A small network was shown many inputs. Here are its activations along a few directions, one row for each input.
In each table, some parts of the input vary, and every possible input appears once, in random order.
Descriptions start from the smaller parts, as in this example, which fits no table here: one of 8 places around a ring, together with either a single point or (one of 2 separate values, together with one of 4 places along a line) or one of 11 places along a line.
Shared parts are said once, and a part with two or three values counts as separate values.
In the rows, 128 means zero.

Table:
row 1: [146 118 115 122 137 148 119 127 156 153 134 127  85 123  78  98 141  94]
row 2: [124 158 118 113 113 121 143 137 127 132 126  91 150 152  82 147 137 140]
row 3: [157 131 146 137 122 102  83 155 113 115 124 145 157 153 176 133 120 143]
row 4: [154 118 128 114 165 141 120 124 156 142 119 160  89  91  86  90 126 120]
row 5: [109 156 129 124 110 115 171 107 134 120 118 120 157  97 128 154 131 177]
row 6: [151 143 108 130 144 147 128 132 121 140 131 113 106 132  99 114 131  94]
row 7: [145 132 145 112 149 105 128 149 107 128 139 149 153 128 161 123 105 115]
row 8: [130  85 132 113 142 129 120 128 144 148 139 140  85 142 113 105 130  73]
row 9: [106  97 121 145 134 147 139 118 103 120 156 141 113 136 183 118 106  69]
row 10: [131 142 133 107 166 128 144 111 135 133 105 135 121 110  74 135 144 145]
row 11: [ 90 105 115 130 117 142 160  90 176 152 128  97  98 107  82 138 163 149]
row 12: [132 132 127 121 126 116 127 158 109 134 148 119 142 160 151 134 109  91]
row 13: [117 114 128 109 135 137 133 114 167 153 126 110  93 128  45 126 167 125]
row 14: [ 99 127 107 140 119 141 168  93 140 138 124  90 121 115  99 154 151 144]
row 15: [105 134 125 127 143 133 169  89 144 127 106 123 124  84 111 149 141 163]
row 16: [123 137 118 117 141 136 141 117 133 140 119  99 117 138  65 141 155 122]
row 17: [133 165 136 104 137 109 146 127 128 128 116 127 156 125  93 140 131 162]
row 18: [114 153 131 149  82 112 131 121 135 106  97 117 158 125 142 156 152 203]
row 19: [146 107 141 114 174 123 131 130 113 127 124 158 117 117 142 112 114  99]
row 20: [131 153 128 141  82 123  99 149 129 121 103  88 156 179  95 150 151 169]
row 21: [138 162 141 135 107 106 103 138 132 114  96 124 160 153 107 142 147 188]
row 22: [135 109 126 123 150 130 130 135 114 136 137 128 108 151 133 123 123  73]
row 23: [116 118 143 132 131 124 134 136  96 108 160 160 158 104 211 120  93 107]
row 24: [103 120 124 144 110 133 135 142  96 120 170 134 146 142 199 132  96  85]
row 25: [159 169 128 117 143 118 129 144 113 130 133 135 145 115 127 113 108 137]
row 26: [100  73 124 132 128 144 129 108 133 133 155 151  91 128 165  98 111  69]
row 27: [130 117 140 150 106 121  89 142  99  95 145 155 160 128 226 133 111 135]
row 28: [118  92 138 134 157 141 137 116 104 106 142 166 124  98 193 107  98  92]
row 29: [111  68 139 121 153 139 126 109 133 116 139 176 100  89 174  88  99  93]
row 30: [160 143 123 121 170 138 130 127 121 132 119 147 112 101 107 105 120 119]
row 31: [ 95 112 132 119 143 136 161  89 181 138 108 130  99  75  94 133 150 170]
row 32: [159 162 121 152  90 132  81 160 115 124 122  98 142 170 129 131 127 143]
row 33: [123 118 141 100 162 131 135 110 170 143 109 146  95  99  54 122 153 150]
row 34: [107 142 115 158  59 127 130 130 129 118 107  84 155 154 128 163 154 188]
row 35: [118 117 125 159  83 135  90 149  97 110 151 130 149 164 214 146 111 116]
row 36: [168 166 133 146 116 115  83 150 117 116 118 131 148 142 141 120 123 165]
row 37: [149 166 111 126 119 130 127 153 113 135 142 102 138 145 116 123 115 113]
row 38: [145 129 132 143  98 118  81 164 113 124 128 115 147 184 165 146 122 121]
row 39: [101 147 108 136  88 125 171 115 131 129 132  86 152 127 114 161 136 159]
row 40: [140  82 145 105 168 123 120 125 143 136 125 171  92 107 121  96 117  99]
- Changing only one part turns row 24 into row 26. The same change can be made to row 37. Which row results? => row 1
- What do these inputs look like to the network? => one of 2 separate values, together with one of 4 places along a line, together with one of 5 places along a line
- Change only the place on the line of 4 in row 40. List by row number the other rows that result. => row 3, row 7, row 19
- A walk changes only the place on the line of 4. It starts at row 11 and steps to row 14. List the rest of the walk in order. => row 39, row 34
- Change only the choice among 2 separate values in row 13. List by row number the other rows that result. => row 33

Table:
row 41: [149 147 131 114 104 106  79 150 151 131  95  84 136 190  72 146 154 162]
row 42: [119  91 154 151  99 108  91 133 109 103 139 154 171 148 217 138 126 127]
row 43: [ 59 106  97 116 115 162 191  79 140 141 168  89 118  95  96 160 138 107]
row 44: [ 54 107 113 142 108 161 168  82 180 140 135 111  98 103 103 139 161 140]
row 45: [125 163 149 124 113  97 139 162 100 102 144 162 194 110 220 137  63 154]
row 46: [107 107 108 161 112 151 135 143  66 111 151 107 147 168 237 156  86  67]
row 47: [159 221 136 112 134 112 124 161  95 115  99 117 179 153  64 149 149 167]
row 48: [135 125 144 143  93 117  94 145 106  91 141 159 167 102 220 111 108 173]
row 49: [158 163  96 137  88 127 135 174 120 160 150  49 137 183  86 154 152  99]
row 50: [143  92 129 114 146 148 112 129 144 141 140 169  66 138 114  76 115  50]
row 51: [169 175 126 139 114 134  82 144 129 117  89 110 149 154  62 130 140 196]
row 52: [ 71  86 150 124 124 130 169  88 171 133 105 117 105  98  96 152 164 175]
row 53: [133  89 120 107 166 144 144 135 105 141 159 131  95 137 108  65  94  22]
row 54: [107 109 124 176  92 130  99 125  91 100 156 139 130 161 229 135 118  99]
row 55: [147 160 106 147  76 124  93 146 148 165 126  77 115 192  83 134 149 137]
row 56: [111 155 123 105 146 103 215  69 134 125 103 136 144  68 106 153 136 183]
row 57: [104 118 122 142 132 131 174  83 168 119  80 126 118  60 105 132 155 199]
row 58: [175 156 148  96 231 113 132 132 118 143 142 168 123  94 118  94 104 103]
row 59: [184 119 143 111 190 139  88 134 141 137 114 174  88  78 117  95 120 110]
row 60: [151  74 142  97 178 124  96 145 144 146 124 181  82 129 107 103 128  88]
- Changing only one part turns row 56 into row 57. The same change can be made to row 47. Which row results? => row 51
- What do these inputs look like to the network? => one of 4 separate values, together with one of 5 places along a line
- Change only the choice among 4 separate values in row 60. List by row number the other rows that result. => row 41, row 42, row 52
- A walk changes only the place on the line of 5. It starts at row 45 and steps to row 48. List the rest of the walk in order. => row 42, row 54, row 46

Table:
row 61: [109  86 126 139 112 136 136 129 118 118 141 136 120 129 176 108 105  93]
row 62: [116 128 146 126 133 111 139 131 100 104 138 168 158 119 198 127  94 123]
row 63: [149 191 118 153  76 126  86 159 103 110 105  85 171 192 103 153 146 173]
row 64: [173 156 131 141  91 102  70 193  97 130 149 110 168 193 180 140 110 117]
row 65: [149  95 136 120 169 133 107 131 121 133 125 154  96 136 128 112 129  80]
row 66: [156 149 131  92 150 125 127 136 160 147 111 130 112 109  34 104 140 148]
row 67: [100  99 140 138 122 135 119 114 120 107 156 166 136 102 197 116 109 120]
row 68: [184 136 130 118 182 132 103 141 125 142 126 158  94 118 113  81 111  89]
row 69: [102 121 111 140  96 128 162  99 151 135 114 102 117 122 116 143 143 153]
row 70: [ 97 127 126 144 114 136 149 101 151 124 119 121 132  86 141 158 147 182]
row 71: [116 148 131 131 127 114 164 109 120 112 105 115 164  99 136 160 136 186]
row 72: [102 136 113 121 124 137 165 105 151 151 140 100 110 124  75 141 156 122]
row 73: [117 101 116 125 149 154 134 127 113 135 158 127 107 129 140 118 109  64]
row 74: [122 120 137 105 148 123 131 117 162 145 107 120 108 134  56 133 156 142]
- What do these inputs look like to the network? => one of 2 separate values, together with either a single point or one of 6 places along a line
- Changing only the choice among 2 separate values turns row 70 into row 67. The same change can be made to row 72. Which row results? => row 73
